A small network was shown many inputs. Here are its activations along a few directions, one row for each input.
Each table varies a few parts of the input and shows all the possible inputs, shuffled.
Descriptions start from the smaller parts, as in this example, which fits no table here: values(2) and (point or ring(9) or (line(6) and ring(8))).
Shared parts are said once, and a part with two or three values counts as separate values.

Other details of the inputs vary at random and push rows far along three fixed directions, the same in every table; ignore that.

A family of inputs:
row 1: [  9   3   4  25  10  -9  -8   0   5   5 -12  -4]
row 2: [  3 -11   7  15  15 -18  -4   4  12   9  -8   5]
row 3: [ -7  40 -37  -7  24   4  19  -7 -14  -3 -12   7]
row 4: [  8  -5   8  23  13 -18  -7  -4   9   6   4  -4]
row 5: [ -4  35 -38 -13  27  -6  24  -9 -12   0  -1   7]
row 6: [-13   4  13 -29 -23  16 -21  10  13  -8   8 -15]
row 7: [-1  3  8 27 11 -6 -9  1  7 10 -8  5]
row 8: [  3   2   6  23   9  -7  -8   4   5  11 -12   4]
row 9: [ -1  -5   6 -31 -15   3 -22  11  16  -4  16 -21]
row 10: [  3  -7  11  16   8 -21  -4   2   8  11  -6   6]
row 11: [ -1  -5  14  19  11 -18  -1   0  10  10   0   5]
row 12: [-21  42 -31 -56 -10  22   9   2 -10 -16   3  -6]
row 13: [ 26 -41   4   5 -33  25  41 -16 -33 -28  24  26]
row 14: [ 16 -37  -3  12 -22  38  35  -7 -28 -29   7  28]
row 15: [ -6 -21  18  24   6 -12  -4  -2  -2  19 -13  -2]
row 16: [  3   4  11  28   8  -8 -10  -3   5   8  -7   1]
row 17: [-13  -5   3 -31 -17  18 -22  17  14  -8  -1 -10]
row 18: [ -5  -6  12 -32 -22  -1 -21   9  14  -2  12 -14]
row 19: [ -3 -19  17  28  10  -9  -7   0  -2  23  -7  -4]
row 20: [ 5  4  6 28 12 -8 -9 -3  7  3 -8 -4]
row 21: [  3  -1   3  23  16  -4  -8   6   9   9 -15   4]
row 22: [ -5  41 -33 -11  14  -5  21  -8 -18  -2 -19   8]
row 23: [ -7 -10   5 -33 -11   9 -23  18  19   0  14 -12]
row 24: [  0  41 -34 -10  14  -7  21 -11 -17  -8 -19  -1]
row 25: [-12   3   8 -28 -19  15 -21  11  14 -13   7 -20]
row 26: [ -6  -6   8 -32 -17   6 -23  15  16   3  16 -11]
row 27: [ -2  44 -31 -11  12  -8  21 -12 -19  -3 -18   4]
row 28: [ 21 -45  -3   5 -22  29  40  -9 -26 -27  19  28]
row 29: [ -6   3   7 -28 -23  15 -25  12  11  -3   7 -15]
row 30: [ 10  -4  11  19   8 -19  -6  -1   7  13   1   1]
row 31: [ -8  -5  11 -32 -17   4 -18   9  18  -9  17 -20]
row 32: [ 28 -39  -1   7 -30  25  34 -17 -33 -24  26  25]
row 33: [-17  34 -32 -10  22  -1  24 -16 -26  11  -6  -2]
row 34: [  2  -5  11  21  13 -16  -7  -1   9  13   3   5]
row 35: [-11 -18  22  29  10  -8   0  -4   1  18  -7  -2]
row 36: [  9  -7   8  16   8 -22  -3  -2   7   4  -5  -3]
Description of these inputs: values(4) and (point or (values(2) and line(4))).
- The inputs of row 2 and row 23 match in every part but the values(4) part. If row 10 is changed in the same way as row 2 into row 23, which row does it become? => row 26
- List by row number the other rows that have the values(4) part in common with row 20. => row 3, row 4, row 5, row 7, row 16, row 32, row 33, row 34
- A walk changes only the line(4) part. It starts at row 17 and steps to row 22. List the rest of the walk in order. => row 27, row 24
- List by row number the other rows that have the values(4) part in common with row 31. => row 6, row 11, row 12, row 13, row 14, row 25, row 28, row 35
